Each row below holds a small network's activations on one input, seen along a few directions.
Each table varies a few parts of the input and shows all the possible inputs, shuffled.
A made-up example of a description, with smaller parts first: values(3) and (point or ring(11) or (line(4) and ring(5))).
Shared parts are said once, and a part with two or three values counts as separate values.

Other details of the inputs vary at random and push rows far along three fixed directions, the same in every table; ignore that.

Table:
R1: -36 30 40 4 82 -24 -8 42 -28 -50 -12 4 -51 -11
R2: 14 38 44 -5 20 -49 28 8 54 10 -42 67 -52 30
R3: 26 48 -8 10 -43 -23 54 29 14 1 23 34 -21 -1
R4: -49 15 -25 25 52 -18 -55 -38 -27 -36 4 1 -46 36
R5: 4 -53 -7 -62 -33 46 27 -4 -13 20 2 -56 34 -36
R6: -18 2 21 32 -66 37 45 -17 13 10 25 42 15 66
R7: -11 -19 -31 -41 8 15 -14 8 19 5 -19 -12 0 -65
R8: 5 21 2 -14 -59 37 44 32 17 49 15 20 -2 7
R9: 11 20 4 11 -18 22 26 40 28 65 -23 34 4 39
R10: -1 -19 -32 -37 7 34 -45 13 -16 8 -3 -28 19 -81
R11: 8 -1 -21 -25 10 -19 -3 -34 -56 -29 14 -50 10 -35
R12: 7 60 -27 -1 -2 -32 45 -21 38 18 -28 59 47 -18
R13: -17 -55 18 21 3 35 10 21 -7 39 -24 -23 -21 106
R14: 6 -44 42 -6 34 -14 -50 -39 -24 -10 -17 -55 28 -18
R15: -11 -17 -47 19 12 2 -18 8 -20 -29 19 1 -3 56
R16: 23 -19 -7 8 -53 51 30 30 -4 31 41 -40 38 -12
R17: 10 -13 -8 -46 -4 2 -3 -7 50 -20 -9 16 6 -48
R18: 17 5 -37 -28 -53 30 58 -35 0 2 9 13 66 -34
R19: 25 -10 21 -54 -44 15 50 -6 38 3 2 9 20 -40
R20: 2 -5 -10 33 18 -24 11 -1 -15 4 -4 -7 17 83
R21: -2 -10 18 -26 30 -32 -67 -41 -3 -42 -3 -5 -16 -67
R22: -12 81 76 16 -6 -71 9 -18 21 -19 -10 83 -100 8
R23: -6 48 -16 -5 -10 -23 -19 -28 38 -20 -7 61 22 -85
R24: 28 22 -5 0 64 -73 -32 -4 -27 -13 -19 -45 -1 -62
R25: -4 -34 -29 42 -34 66 -19 47 5 9 29 -16 7 41
R26: -23 -34 28 41 29 5 -35 -42 -29 -1 1 -34 32 46
R27: 5 -42 -34 28 17 8 -37 27 -25 -26 32 -33 -13 25
R28: -2 -12 30 59 39 -3 -33 28 -38 22 4 -38 -39 69
Description of these inputs: point or (values(3) and ring(9)).
A walk changes only the ring(9) part. It starts at R21 and steps to R17. List the rest of the walk in order.
Answer: R7, R10, R25, R27, R15, R4, R23
Which other rows does R10 become when the values(3) part takes its other values? List them by row number.
Answer: R8, R9
Which other rows does R20 become when the values(3) part takes its other values? List them by row number.
Answer: R11, R15

Table:
R29: -40 -10 3 31 -24 58 -32 4 -26 -15 22 -35 -15 44
R30: 11 19 4 0 -15 -39 -1 -21 36 1 -25 27 24 -45
R31: 16 -42 -14 9 -2 7 -21 -33 -44 -13 25 -67 66 -24
R32: 3 23 9 -23 -37 16 23 12 30 2 -2 71 7 -10
R33: 16 -13 -6 1 -19 30 -11 27 20 8 24 -4 15 -35
R34: -27 37 25 56 47 -27 2 -12 -1 8 -15 35 -63 73
R35: -12 91 42 -8 18 -54 24 -20 17 9 -26 78 -87 6
R36: 19 -9 16 -40 24 -31 -18 -10 7 -19 -24 -47 27 -104
R37: 13 -10 6 -35 -59 20 36 5 35 20 -20 36 46 5
R38: -5 -43 -7 8 -1 49 -33 30 -17 17 21 -13 -5 33
R39: 0 -42 -39 4 -18 43 1 23 3 15 15 -9 -10 63
R40: 17 5 7 2 -41 -6 19 32 53 28 -11 19 6 0
R41: 12 -3 -40 -17 -63 20 38 -12 41 3 12 37 32 0
R42: 15 16 -24 -10 1 -22 -3 5 20 -8 6 -1 -29 -39
R43: -11 2 41 -2 2 -19 14 11 15 -7 -25 23 -25 43
R44: 21 -9 -16 -25 -34 12 11 32 36 39 -21 11 32 -16
R45: 14 -4 -26 -11 -7 32 -1 32 21 13 -2 25 47 -25
R46: 31 18 -32 22 -35 8 46 19 22 16 4 28 73 9
R47: -16 -34 2 21 59 8 -61 -17 -41 -30 7 -39 16 -8
R48: 17 -5 -19 -17 -21 8 13 25 36 28 -32 16 52 -8
R49: 1 3 23 -3 18 1 20 -4 7 6 2 -21 -9 -17
R50: -10 -19 2 7 41 19 -17 -9 -29 22 -7 -36 -2 21
R51: 0 -57 -26 -54 14 19 -32 -43 -44 -32 10 -68 29 -38
R52: -45 -42 -12 38 -36 50 29 36 -40 7 -1 -16 -34 55
R53: -10 2 26 19 29 -3 -14 -5 -10 16 10 -31 -50 18
R54: 8 -10 5 -18 -37 42 45 32 40 0 7 43 44 -8
R55: -5 -61 11 -38 18 -6 -64 -62 -49 -18 -9 -87 38 -65
R56: 3 16 -7 -2 15 -28 12 6 19 -25 -1 8 -41 -16
R57: 16 38 -9 -9 -23 11 42 24 40 52 -10 43 -8 -4
R58: -12 11 -25 26 25 -17 0 -3 11 -18 -5 27 -20 44
R59: -26 21 2 49 13 -35 -8 -16 8 -22 11 41 -73 82
R60: -9 45 8 43 29 -36 -6 25 -25 5 -6 29 -58 78
R61: -5 -43 -40 0 17 27 -15 7 -14 -2 4 -31 13 44
R62: 23 55 18 -5 21 -62 9 8 -7 -21 -4 2 -25 -61
R63: -13 -32 28 6 -1 42 37 1 -2 15 10 -15 2 68
R64: -21 -19 7 -5 33 -7 -6 -9 -20 -38 7 -17 -44 47
R65: 9 12 0 -29 -20 4 20 -44 12 20 -5 -1 28 -60
R66: 1 -8 -4 -3 -50 36 8 -4 21 4 17 34 31 -10
R67: 13 2 -9 6 -28 17 38 -27 34 24 3 14 50 -23
R68: 14 39 4 -12 -17 -37 -1 -28 -20 -6 6 8 0 -37
R69: -3 88 40 -11 42 -91 -21 -24 -40 -29 -16 37 -89 -17
R70: -9 -47 19 28 -10 48 4 31 4 -8 31 -10 -2 50
R71: 36 43 -6 -2 -17 -29 16 19 10 8 8 6 0 -51
R72: -63 -26 -13 9 43 5 -34 1 -67 -20 10 -60 1 25
R73: 22 38 15 -47 44 -61 -12 -23 -37 -38 -13 -33 8 -105
R74: -24 -34 17 42 17 14 -46 -18 -25 -22 27 -11 -13 38
R75: 11 -25 -11 15 -11 25 -9 28 -40 22 21 -33 1 51
R76: 3 21 7 -12 55 -58 -40 -29 0 -18 -44 -12 13 -71
What is each input in this table made of?
Answer: values(3) or (values(5) and ring(9))
Which other rows does R30 become when the ring(9) part takes its other values? List them by row number.
Answer: R36, R37, R40, R43, R44, R48, R55, R76
A walk changes only the ring(9) part. It starts at R49 and steps to R63. List the rest of the walk in order.
Answer: R35, R65, R67, R34, R50, R57, R53

Table:
R77: -24 11 -5 13 46 -39 -43 -9 -44 -9 -6 -19 -58 5
R78: 46 -52 -34 -35 -40 57 9 14 1 18 10 -49 79 -45
R79: 37 -59 -31 -36 -27 47 14 12 3 15 27 -44 84 -49
R80: 27 -66 0 -54 -43 50 10 -6 16 30 -6 -29 85 -68
R81: -20 -55 12 31 -15 24 -6 -12 -52 -9 24 -36 13 86
R82: -17 24 32 -50 37 -32 -41 -29 -15 -14 -26 -2 -34 -97
R83: -28 3 -1 17 51 -39 -37 -8 -38 -23 -7 -16 -55 3
R84: 12 -42 -52 -23 -24 31 14 5 -1 14 14 -31 79 -46
R85: 11 -9 -26 -22 14 -10 -26 -10 9 -10 -6 -30 48 -92
R86: -22 13 17 -1 49 -22 -41 -4 -37 -24 17 -14 -64 1
R87: 6 56 -2 3 -27 3 25 34 31 9 -4 61 -40 21
R88: -20 15 12 21 67 -35 -40 -8 -38 -6 0 -15 -41 6
R89: 11 81 17 19 -47 -41 43 13 60 7 -10 98 -6 10
R90: 13 5 -15 -21 -32 30 34 27 33 -7 2 24 26 -33
R91: 14 0 -21 -40 9 -14 1 2 -9 -14 -4 -33 21 -89
R92: -5 51 38 4 -31 -10 51 31 55 42 -33 87 -30 17
R93: 12 0 -19 -59 9 -30 3 -34 -2 -15 -23 -25 45 -83
R94: 12 42 -10 25 -24 -14 27 30 46 28 -5 84 -30 40
R95: -3 41 1 15 -26 -13 49 43 35 -2 -11 59 -44 28
R96: 22 9 -12 -17 -48 0 30 1 44 3 -7 27 68 -20
R97: -18 17 16 -2 45 -19 -46 -4 -38 -18 10 -19 -68 2
R98: 20 30 -12 -16 37 -39 -41 -17 -14 -9 -24 -2 -21 -70
R99: -7 51 14 16 -39 -3 39 -2 30 4 9 75 -22 18
R100: -24 10 7 23 52 -40 -56 -9 -23 -16 6 -18 -47 4
R101: -6 -36 10 34 -13 51 30 40 1 9 14 -8 3 86
R102: 14 15 -16 -37 0 -27 10 -46 -7 -9 -14 -28 22 -109
R103: 16 -54 -31 -11 -6 51 10 5 0 4 -4 -44 93 -46
R104: -13 13 29 11 64 -29 -29 4 -36 -16 -1 -27 -55 3
R105: -6 41 13 -25 40 -39 -26 -58 -20 -29 -11 -12 -36 -87
R106: -5 2 30 5 44 -48 -42 -35 -36 -33 -10 -7 -40 18
R107: 12 52 6 16 -17 -1 32 41 24 24 -12 45 -30 33
R108: 39 -57 -26 -33 -44 48 28 -35 14 14 11 -43 94 -67
R109: 17 -3 -5 -55 25 -16 0 -35 0 -7 -24 -38 69 -86
R110: 20 18 -27 -20 -43 9 40 32 25 25 1 18 19 -24
R111: -21 -42 -19 31 -3 34 -18 11 -40 7 6 -35 -13 79
R112: 2 37 19 -30 63 -54 -16 -50 -9 -13 -27 -21 -15 -72
R113: -12 -63 26 36 -9 34 -15 -22 -41 -2 32 -36 -4 78
R114: -13 -64 -5 34 15 30 -25 4 -29 6 30 -27 -3 78
R115: 21 58 6 -10 -32 -35 56 6 72 13 -24 100 -11 22
R116: 14 30 10 19 -23 -7 41 40 43 3 -5 67 -38 35
R117: -12 -5 14 23 56 -32 -46 -12 -26 -31 -12 -7 -55 1
R118: -24 16 37 23 30 -39 -41 -34 -32 -23 7 -22 -49 1
R119: -5 -59 26 33 -2 24 -21 -19 -44 -10 25 -30 7 85
R120: -6 -1 29 -3 53 -38 -32 -48 -21 -16 -8 -17 -57 16
R121: -24 -49 12 16 0 32 -22 -19 -39 -21 18 -26 10 81
R122: 9 36 8 -24 53 -43 -20 -2 -21 -7 -3 -20 -17 -76
R123: -27 -58 13 35 -21 34 1 -15 -48 -2 31 -42 0 79
R124: 26 -5 -29 3 -37 20 36 23 49 19 1 48 42 -8
R125: 9 -47 -43 -14 -24 35 18 8 3 -4 -4 -30 70 -44
R126: 19 10 -13 -7 -55 17 46 -11 52 18 1 14 49 -34
R127: -20 14 7 22 47 -37 -60 -9 -25 -9 -2 -21 -51 5
R128: 21 -45 -25 -27 -25 39 5 15 14 1 15 -50 74 -53
R129: -2 38 6 -29 37 -77 -26 -37 -30 -37 -27 -5 -19 -66
R130: -9 -19 15 28 -16 22 23 6 -6 7 2 8 25 91
R131: -23 19 32 10 38 -31 -43 -36 -48 -36 7 -4 -40 9
R132: -10 -42 -9 15 -45 42 50 0 16 24 12 5 14 105
R133: 16 68 6 6 -13 -19 41 41 38 30 -10 62 -28 7
R134: -19 16 35 21 50 -30 -19 -42 -33 -12 -7 -28 -51 4
R135: -17 17 5 22 43 -31 -62 -9 -28 -14 -13 -24 -53 7
R136: 11 22 -37 -15 -35 23 23 15 38 20 2 45 36 -27
R137: 0 73 2 -16 -30 -24 52 4 68 4 -21 104 -11 12
R138: 26 -38 -29 -28 -33 40 0 15 10 17 15 -53 72 -49
R139: -15 -40 29 36 9 23 -11 -14 -48 -4 18 -36 17 78
R140: -18 -37 0 36 22 30 -22 10 -36 19 13 -35 -2 75
R141: 26 -42 -26 -43 -32 36 19 -28 31 13 4 -46 97 -55
R142: 4 60 -6 29 -13 -9 25 32 29 28 -23 66 -24 38
R143: 15 77 0 8 -32 -26 26 40 55 15 -17 66 -43 3
R144: -18 -42 -6 47 -21 41 2 26 17 1 10 0 9 78
R145: -8 -41 -1 29 -30 43 11 36 9 16 36 -14 7 84
R146: -9 25 38 -35 29 -50 -43 -20 -1 -7 -33 -12 -29 -94
R147: 17 4 -21 -37 -41 33 48 -16 49 14 -1 28 56 -26
R148: -10 -39 -12 23 -38 44 33 40 -2 18 32 -3 1 89
R149: 1 41 -17 -25 37 -28 -44 -21 -17 -19 -20 -3 -21 -76
R150: -29 -49 -7 26 10 43 -24 4 -23 -9 22 -19 -5 67
R151: 22 28 4 -29 38 -44 -33 -7 -17 -7 -7 -15 -31 -78
R152: -20 -59 14 34 1 40 -18 23 -17 -14 21 -48 -14 78
R153: -4 76 22 -12 -55 -35 64 36 69 37 -38 117 -43 -7
R154: -4 0 24 7 52 -34 -38 -2 -30 -23 4 -18 -64 2
R155: -29 -52 -4 29 7 47 -21 6 -22 -18 14 -19 -6 65
R156: 3 72 2 -1 -23 -16 44 39 55 2 -4 93 -41 0
R157: 9 -1 -34 -41 17 2 -22 -17 -5 -10 7 -19 47 -98
R158: -13 -46 -4 20 -10 40 -11 22 -42 5 16 -50 -23 80
R159: -3 46 -1 32 -3 -13 37 33 39 20 -14 72 -17 34
R160: -15 -37 10 16 -26 26 15 2 21 7 9 -2 18 100
R161: 23 -32 -10 -24 -26 35 21 -26 -10 10 12 -47 100 -74
The inputs of R143 and R87 match in every part but one. If R138 is changed in the same way as R143 into R87, which row does it become?
Answer: R97
The inputs of R154 and R91 match in every part but one. If R106 is changed in the same way as R154 into R91, which row does it become?
Answer: R129
What is each input in this table made of?
Answer: values(5) and (point or ring(6) or (values(2) and line(5)))
Which other rows does R137 become when the values(5) part takes its other values? List them by row number.
Answer: R93, R109, R115, R160
Which other rows does R89 become when the ring(6) part takes its other values? List them by row number.
Answer: R96, R118, R126, R141, R160
Which other rows does R105 become when the ring(6) part takes its other values? List them by row number.
Answer: R99, R121, R131, R137, R147
Which other rows does R144 become when the values(2) part takes its other values? List them by row number.
Answer: R152
